These are the activations of a small neural network, seen along a few directions. Each row is one input.
In each table, some parts of the input vary, and every possible input appears once, in random order.
Descriptions start from the smaller parts, as in this example, which fits no table here: one of 5 places around a ring, together with either a single point or one of 11 places along a line or (one of 2 separate values, together with one of 6 places along a line).
Shared parts are said once, and a part with two or three values counts as separate values.

Other details of the inputs shift rows strongly along two fixed directions, in all tables alike. That doesn't count.

Rows:
r1: [-5 -1  1  3 -1  2 -3  6 -1 -2 -3]
r2: [ 5 -2 -2 -1  1 -2  1 -6  2 -1  4]
r3: [-3 -2  0  1 -3  2 -6  7  0 -1 -4]
r4: [-2  0  2  3  2  5 -4  5  0 -2 -6]
r5: [ 0 -1  0  2  3 -4  2 -5  2  0  7]
r6: [ 1  4  5 -2 -3 -6  5 -6  5  5  2]
r7: [-3  1 -1  1 -4  2 -4  9  0  1 -3]
r8: [ 6 -1 -3 -1  0 -4  3 -5  2 -2  3]
r9: [ 1  3 -2  1  3 -2  6 -6 -1  1  2]
r10: [ 4 -2 -2 -1  2 -1  1 -6  2  0  5]
r11: [ 5  0 -5 -2  0 -4  4 -3  0  3  3]
r12: [ 2  0 -2  2  1 -3  5 -6 -3  0  3]
r13: [-4 -1  1  2  1  3 -3  4 -4 -1 -7]
r14: [ 0  0 -1  1 -3  4 -4  7 -2 -1 -6]
r15: [ 0  1 -1  2  1 -4  4 -4  2  0  7]
r16: [ 5  0 -4 -3  0 -5  4 -3  1  1  2]
r17: [ 0 -1  0  1 -2  6 -6  5 -1  1 -5]
r18: [-1 -1  0  0  1  4 -6  5 -2  2 -6]
r19: [-5  1  1  4  1  3 -4  6  1  0 -3]
r20: [-1 -2  0  0  0  3 -7  5 -1  1 -8]
r21: [-3 -1 -1  1 -4  2 -5  7 -1  1 -2]
r22: [ 0 -2  0  1 -2  4 -5  5 -1 -2 -6]
r23: [-3 -1  0  0 -4  2 -4  8 -1 -1 -3]
r24: [-3  0  0  0 -4  2 -4  9  0 -1 -3]
r25: [ 2 -2 -2 -1  1 -5  0 -4  4 -1  5]
r26: [ 5 -1 -3 -1  1 -4  2 -6  0  2  4]
r27: [ 0  0 -1  2 -1 -4  4 -4  0  0  7]
r28: [-3 -1  0  2 -1  2 -7  6  1  1 -3]
r29: [ 0  1 -1  2  0 -4  5 -3  1  0  6]
r30: [ 1  0 -1  2  4 -3  3 -7 -1  1  3]
r31: [-4  3  1  2  3  5 -2  4 -2  1 -7]
r32: [ 0 -1  0  1  0  5 -7  6  1 -1 -7]
r33: [ 1  2 -2  0  3 -4  7 -6  0 -1  1]
r34: [ 2  3  5 -1 -5 -8  7 -6  5  4  1]
r35: [ 5 -1 -4 -4  1 -5  3 -3  2  1  2]
r36: [-17   9  27 -55   7  30   5  -1 -21 -10  32]
r37: [ 0 -1 -2  3 -1 -5  5 -4  1 -1  5]
r38: [ 2 -1 -2 -1  0 -6  2 -2  4 -1  5]
r39: [ 0  0 -1  2  3 -5  3 -4  4 -1  5]
r40: [ 5  0 -3 -1 -1 -2  4 -5  1  0  5]
r41: [-1 -2 -1  0 -1  2 -5  6 -2  0 -8]
r42: [-4  0  2  1 -1  4 -1  4 -6 -1 -5]
r43: [ 3 -2 -1  2  3 -2  3 -7  2 -2  3]
r44: [-5 -1  1  4  0  2 -4  5  1 -1 -4]
r45: [-1  1 -1 -2  0  4 -5  7 -1  3 -6]
r46: [ 3 -2 -1  2  1 -2  4 -6  1 -3  3]
r47: [-3  1  0  1 -2  3 -5  7  1  1 -2]
r48: [ 1  2 -1  0  5 -3  5 -6  1 -1  1]
r49: [ 3 -1 -2  2  0 -1  5 -6 -1 -1  4]
r50: [ 5 -2 -3  1 -2 -3  3 -4  1 -1  3]
r51: [ 3 -1 -2  3  1 -1  3 -7  0  0  4]
r52: [-3  0  0  2  0  2 -6  7  2  1 -3]
r53: [ 0 -1 -1 -2  1  2 -5  7  0  2 -8]
r54: [ 0  0 -1  2  0 -5  5 -3  1 -1  6]
r55: [ 0  0 -1  1  1 -5  4 -4  3 -2  5]
r56: [-4  3  8  0 -3  1 -3  4  3  5 -8]
r57: [ 0  0  0  1  0  6 -6  6  0  0 -6]
r58: [-3  0  0  1 -2  3 -6  7  0  1 -2]
r59: [-4  0  1  3  1  5 -3  4 -5  1 -5]
r60: [-4  3  8 -2 -5  0 -2  5  3  3 -9]
r61: [ 1 -1  0  1  4 -4  3 -8 -1 -1  3]
r62: [ 3  0 -1  2  2 -1  4 -6  1  0  4]
r63: [ 2  3  5 -1 -5 -7  6 -6  4  5  1]
r64: [ 3  0 -1  2  4 -1  3 -7  2 -1  4]
r65: [ 3 -1 -1  2  3 -1  3 -7  1 -1  4]
r66: [ 1  2  6 -2 -1 -7  4 -6  6  3  0]
r67: [-5  0  1  4 -1  3 -4  5 -1  1 -2]
r68: [ 5  0 -3 -3  3 -4  2 -4  2  3  3]
r69: [-2  0  2  2 -1  6 -1  6 -3 -2 -5]
r70: [ 3 -1 -1  1  0 -2  5 -6 -1 -2  4]
r71: [-5  3  1  0  0  5  0  5 -5  0 -6]
r72: [-2  0  2  2  0  5 -3  5 -2 -3 -6]
r73: [ 5 -1 -3 -2 -1 -4  3 -5 -2  2  4]
r74: [ 0 -1 -1  0 -3  2 -4  7 -4  1 -7]
r75: [-2  1  1  3 -1  6 -2  6 -3 -1 -5]
r76: [ 6  0 -3  1  0 -2  2 -5  2  1  4]
r77: [ 2 -1 -2 -1  1 -6  1 -3  4 -1  5]
r78: [ 0 -1 -1  1 -3  5 -5  6 -2  0 -5]
Description of these inputs: one of 6 places around a ring, together with either a single point or (one of 3 separate values, together with one of 4 places along a line).
The inputs of r8 and r32 match in every part but the place on the ring of 6. If r46 is changed in the same way as r8 into r32, which row does it become?
Answer: r43
The inputs of r23 and r28 match in every part but the place on the ring of 6. If r36 is changed in the same way as r23 into r28, which row does it become?
Answer: r31
Which other rows does r22 become when the place on the ring of 6 takes its other values? List them by row number.
Answer: r2, r10, r17, r50, r78
Which other rows does r42 become when the choice among 3 separate values takes its other values? List them by row number.
Answer: r37, r70
Which other rows does r20 become when the place on the ring of 6 takes its other values? List them by row number.
Answer: r18, r26, r41, r73, r74
Which other rows does r1 become when the choice among 3 separate values takes its other values? List them by row number.
Answer: r13, r46

Rows:
r79: [ -7   4  12 -28  16   7  21 -23 -13  -8  36]
r80: [ 12  -1 -16   6   4   5  -8   1  -2   0 -11]
r81: [14 -7 -9  0 -1  0 -8  5  7  3 -8]
r82: [11 -3 -7  6 -4 -4 -1  8  4  4 -8]
r83: [ 19 -14 -27  40  -2 -18 -11  -2  19   5 -16]
r84: [  7   9  17 -46   8  -6  29 -39 -10   2  45]
r85: [-7  0  7 18  3 -4 -3 -3 10  6 -9]
r86: [-24   3  13 -26   1  34  -1  18 -25 -11  11]
r87: [ -8  -3 -11  29  -5  -5  -4  12  -2  -7  -9]
r88: [ -3   1   2  19   4  -1   1  -3   0   6 -27]
r89: [-17  -4  15 -32   1  31 -14  18 -14  -8  15]
r90: [ 17   3  -6  -1  -7 -24  26 -24   6   3  28]
r91: [ -8   4   2  29   6  -2  -6   1   9  -2 -17]
r92: [-16   2   1   8 -12  23 -14  29 -20   0 -27]
r93: [ 10   2   3   2  -3 -16  14 -19   8   3   7]
r94: [  4   3   3  -2  -7 -27  10 -12  18  10  10]
r95: [ 10   5  10  -5  -1 -32  19 -31  23  10  22]
r96: [ 10   4  -3   4   5 -21  23 -29  13   5  29]
r97: [  4 -11 -14  15  10  -1 -13   6   0  -4   0]
r98: [-21  10  25 -40 -12  38 -11  26 -28  -5  -1]
r99: [-20   8  22 -33   4  32  -1  12 -19  -9  -3]
r100: [ -9  -2  -5  28   1  -5  -5   4   3  -4 -14]
r101: [ -1   3   5 -24   4  21  -2   6 -17  -6   6]
r102: [ 25 -10 -27  22  -2 -20  -1 -12  10   9 -18]
r103: [  7  -7 -17  13   9   5 -10   2  -2  -5  -6]
r104: [ -3   1  12 -30   0   3  18 -14  -8  -9  46]
r105: [-12  -2  -2   9   0  27 -22  28 -16  -6 -21]
r106: [ -6   2   2  18  12   0   4  -4  -1   0 -13]
r107: [ -3   0  -3   6 -20 -18  -3  11  12   1  -6]
r108: [ 19   0 -10 -13  -3 -33  15 -22  18   7  31]
r109: [  0   4   8   9   1  -6   4   0  11   6 -17]
r110: [  8  -6 -12   5  -9 -11 -19  13  20   6 -15]
r111: [-16  -5  -1   9   3  20 -23  33 -10  -7 -16]
r112: [  3   6   5  15  -1  -5  -1  -1   5   8 -30]
r113: [  4   5   7 -29  -1  13  -1   4 -12  -5   6]
Describe the family of inputs behind these rows.
Answer: one of 5 places along a line, together with either a single point or one of 6 places around a ring
Which other rows does r104 become when the place on the ring of 6 takes its other values? List them by row number.
Answer: r86, r87, r90, r92, r98
Which other rows agree with r103 in the place on the line of 5? List them by row number.
Answer: r80, r81, r83, r97, r102, r110

Rows:
r114: [  6   1  -4  14  -1 -25  12 -15  17   6   7]
r115: [ -1   5  13 -13  -3   1   0   2   0   3  -7]
r116: [-12   8  17   1  -1   8   6  -1  -5   2  -4]
r117: [ -3   3  10 -15  -8   1  -3   5  -2   4  -5]
r118: [ -9   2  -2   6   8  10   6   0 -13  -9  -3]
r119: [  1  -3  -2 -18   1  19  -6   5 -10  -4   4]
r120: [ -2  -2  -2 -15   0  15  -8   7 -10  -5  10]
r121: [ -8   4  10 -15  -8   4  -3  11   2   2   0]
r122: [ -3   1  -6  46 -10  -3 -21  30  15  11 -58]
r123: [ 22  -4 -16   7   8 -17  13 -23   2   0  10]
r124: [ -9  -4   1 -10   5  15  -8   5  -8  -8  10]
r125: [  6  -1  -6  15  -5 -25  10 -10  17   8   7]
r126: [ 13  -9 -14  10   5 -16   9 -17   4  -5  23]
r127: [ -2  -1   1 -12   8  14  -5   1  -9  -6   6]
Describe the family of inputs behind these rows.
Answer: one of 2 separate values, together with either a single point or one of 6 places around a ring
The inputs of r117 and r119 match in every part but the choice among 2 separate values. If r121 is changed in the same way as r117 into r119, which row does it become?
Answer: r120
Which other rows does r126 become when the choice among 2 separate values takes its other values? List them by row number.
Answer: r125
